A small network was trained on made-up records. Each row is its average activation on records with the value named, seen along a few directions.
Values that are neighbours, or in one group, have similar rows; names and order tell nothing.
In the rows, zero is written as 500.
Strong random noise was added to every row along 15 fixed directions; ignore it. To show where, here is one row again and again, with new noise each time:
[656 556 368 720 403 576 502 382 340 464 516 515 249 547 451 668 572 471
 448 386 513 333 458 614 618 663]
[393 476 431 341 645 369 785 533 465 496 238 406 417 506 662 304 545 555
 274 521 381 756 513 482 450 409]
[377 616 513 437 106 489 405 607 328 582 569 357 681 520 246 405 427 372
 476 575 501 456 290 401 526 789]
[481 558 363 477 337 698 372 427 505 607 772 618 150 627 496 629 357 598
 614 348 253 180 510 400 643 342]
[774 319 535 658 566 364 645 480 729 672 183 540 482 468 252 426 314 643
 394 462 636 285 460 222 712 166]
[595 453 485 632 452 671 373 440 765 540 643 772 661 428 421 531 320 316
 601 531 743 470 384 662 116 511]
[675 405 922 391 431 595 371 742 650 629 757 179 744 785 461 746 226 773
 334 581 594 336 723 542 669 580]
[501 516 692 445 502 586 431 660 602 533 466 330 485 599 483 495 391 711
 350 580 561 408 668 422 538 372]
[598 838 908 409 354 860 103 535 529 449 813 509 728 530 108 591 522 513
 680 629 601 377 517 701 492 654]
[533 472 466 261 239 745 104 610 793 853 444 812 476 404 227 543 339 611
 661 588 502 360 305 557 539 296]
[523 385 405 494 424 604 349 447 559 536 336 633 418 434 490 564 571 425
 396 425 603 655 394 603 449 607]
[579 710 674 397 403 674 614 312 716 424 718 496 402 505  88 411 367 671
 408 789 310 554 390 679 518 344]
[545 382 640 491 488 445 766 599 455 655 492 385 874 651 435 388 409 801
 538 526 508 657 401 452 428 531]
[203 588 422 529 564 575 464 349 524 275 562 620 390 293 469 393 522 452
 447 795 322 600 610 603 239 325]
[676 619 458 331 392 419 422 601 586 593 315 442 438 541 351 430 359 208
 488 399 576 297 575 470 637 473]
[616 610 423 595 494 471 611 436 275 530 345 560 646 545 242 383 444 475
 571 488 397 477 520 562 416 378]
[268 751 473 201 339 750 562 591 671 408 550 320 123 692 671 211 354 438
 120 468 470 749 456 466 158 448]


RETIB, 12 values:
gezu: [682 226 627 592 697 381 590 248 946 183 425 319 261 374 445 655 434 642
 181 850 495 642 849 730 668 287]
sagif: [673 232 495 416 510 388 395 580 776 639 262 458 559 505 401 476 275 565
 547 503 523 464 673 431 558 212]
rez: [344 563 644 475 744 434 491 511 136 414 811 521 938 471 698 579 635 458
 691 538 306 655 573 625 299 655]
nuvi: [449 509 649 663 299 592 421 554 755 323 444 273 465 484 257 410 477 803
 438 805 787 439 668 371 548 393]
dogus: [333 458 255 667 488 363 646 403 329 439 593 636 554 434 666 421 548 250
 592 384 523 603 297 368 283 583]
mavo: [ 74 316 576 539 697 502 178 785 439 637 274 668 661 163 810 506 707 681
 558 610 657 379 522 148 459 379]
sitif: [596 599 721 451 508 582 545 578 479 531 620 351 711 696 433 361 495 653
 719 313 543 576 405 348 424 487]
pevi: [638 480 443 624 695 404 633 228 462 406 658 640 365 496 540 656 492 315
 362 406 333 578 396 578 559 455]
fadi: [407 404 308 606 275 414 399 331 456 269 349 437 310 489 391 457 518 234
 123 444 532 831 364 390 448 589]
kizet: [514 706 677 595 634 392 603 678 688 327 372 304 455 422 593 337 660 433
 378 610 950 511 470 373 482 587]
dubon: [645 422 629 662 596 624 566 321 570 462 888 604 443 577 608 744 486 498
 418 378 559 444 357 542 554 648]
gab: [518 673 459 492 591 547 427 498 269 453 435 447 335 553 550 610 552 481
 366 491 319 353 729 634 645 387]
RETIB is arranged as 3 separate groups.
Q: List the group mates of kizet, in the order listed.
A: dogus, pevi, fadi
Q: List the group mates of sitif, in the order listed.
A: gezu, sagif, rez

LIF, 15 values:
dufa: [676 553 296 424 504 499 451 438 564 382 365 458 267 590 465 553 431 316
 555 428 417 430 878 786 492 376]
nenem: [567 852 727 454 681 696 122 654 252 507 453 566 560 445 467 600 836 546
 749 450 535 326 601 616 620 507]
vozin: [605 506 622 649 415 540 493 569 719 364 580 349 606 607 442 472 360 418
 468 561 882 439 632 562 336 643]
kal: [579 386 352 644 334 478 477 417 564 385 729 391 326 614 491 792 349 498
 381 632 403 381 709 760 616 571]
tof: [382 419 255 429 233 593 332 514 469 614 456 491 207 570 539 532 438 539
 506 398 340 392 524 444 616 461]
gugu: [387 382 542 578 702 364 591 459 693 494 703 611 509 455 690 479 239 273
 359 472 535 298 523 137 384 259]
guv: [784 485 593 335 360 588 617 438 836 612 630 527 479 679 292 523 364 730
 541 462 523 639 328 639 634 440]
gil: [446 378 145 627 466 257 593 364 366 321 357 379 116 337 635 670 672 417
 459 583 333 424 629 598 790 623]
befab: [575 535 574 484 560 798 332 591 350 564 549 497 381 779 704 697 531 817
 414 342 422 618 590 680 363 401]
marup: [525 762 728 411 652 536 522 453 384 413 655 414 501 496 364 482 410 429
 317 633 278 314 664 508 602 354]
didiz: [348 652 448 415 143 596 193 506 269 452 413 510 579 396 259 403 738 350
 710 427 550 678 276 415 495 814]
vek: [346 557 508 335 167 660 126 478 436 408 549 367 312 540 341 526 424 328
 188 517 394 620 510 449 502 613]
bolo: [590 585 579 388 533 407 363 651 206 696 303 494 881 635 255 373 303 396
 762 308 384 261 782 294 557 236]
lapi: [428 307 553 696 433 465 631 393 567 392 550 449 754 471 373 400 352 465
 359 624 617 655 461 461 250 613]
dube: [385 325 284 426 463 424 615 559 384 575 369 474 655 638 605 435 403 554
 508 459 363 712 630 538 349 420]
A value of LIF combines one of 5 hidden first parts with one of 3 second parts; all combinations occur once.
Q: Changing only the second part turns tof into nenem. dufa has the same second part as tof; what does that change turn dufa into?
A: befab
Q: Changing only the second part turns gil into marup. vek has the same second part as gil; what does that change turn vek into?
A: lapi

MOT, 12 values:
vupun: [385 508 440 501 145 513 249 450 528 404 613 389 432 561 250 546 335 353
 429 554 441 418 592 382 606 508]
pize: [575 607 742 554 670 714 311 503 724 329 721 395 338 575 567 635 217 459
 112 665 526 429 831 661 231 234]
lig: [550 554 345 738 274 689 511 413 405 375 678 468 462 703 373 601 434 668
 599 586 513 539 584 795 253 536]
givuv: [700 479 673 788 696 491 567 428 690 345 707 486 543 330 525 764 571 627
 492 854 667 399 544 961 431 629]
pegu: [455 680 510 337 573 633 541 466 619 531 497 578 178 475 546 403 528 466
 436 406 445 388 439 393 579 408]
budal: [780 350 543 629 574 521 529 179 719 359 632 547 335 501 351 733 397 396
 337 490 493 408 635 701 685 531]
bif: [668 423 320 621 521 607 594 280 475 568 372 676 142 553 524 516 620 614
 538 157 447 553 233 391 596 426]
badul: [340 200 426 440 524 375 647 569 850 610 588 651 760 360 777 327 502 478
 912 409 725 560 354 271 354 609]
devi: [341 443 369 581 534 486 531 668 261 779 487 719 744 438 589 590 306 609
 212 819 342 537 273 719 181 331]
tana: [216 338 467 652 413 556 487 361 644 375 758 614 499 251 521 522 588 692
 688 790 488 499 456 446 434 560]
fidiv: [828 629 510 572 270 652 547 786 474 557 263 195 508 898 374 476 453 823
 557 427 803 493 702 696 438 530]
rap: [770 328 653 408 850 458 624 638 574 678 403 483 518 625 834 675 533 716
 413 302 566 590 526 593 589 474]
MOT is arranged as 3 separate groups.
Q: List the group mates of fidiv, in the order listed.
A: vupun, lig, devi
Q: List the group mates of budal, in the order listed.
A: pegu, badul, tana
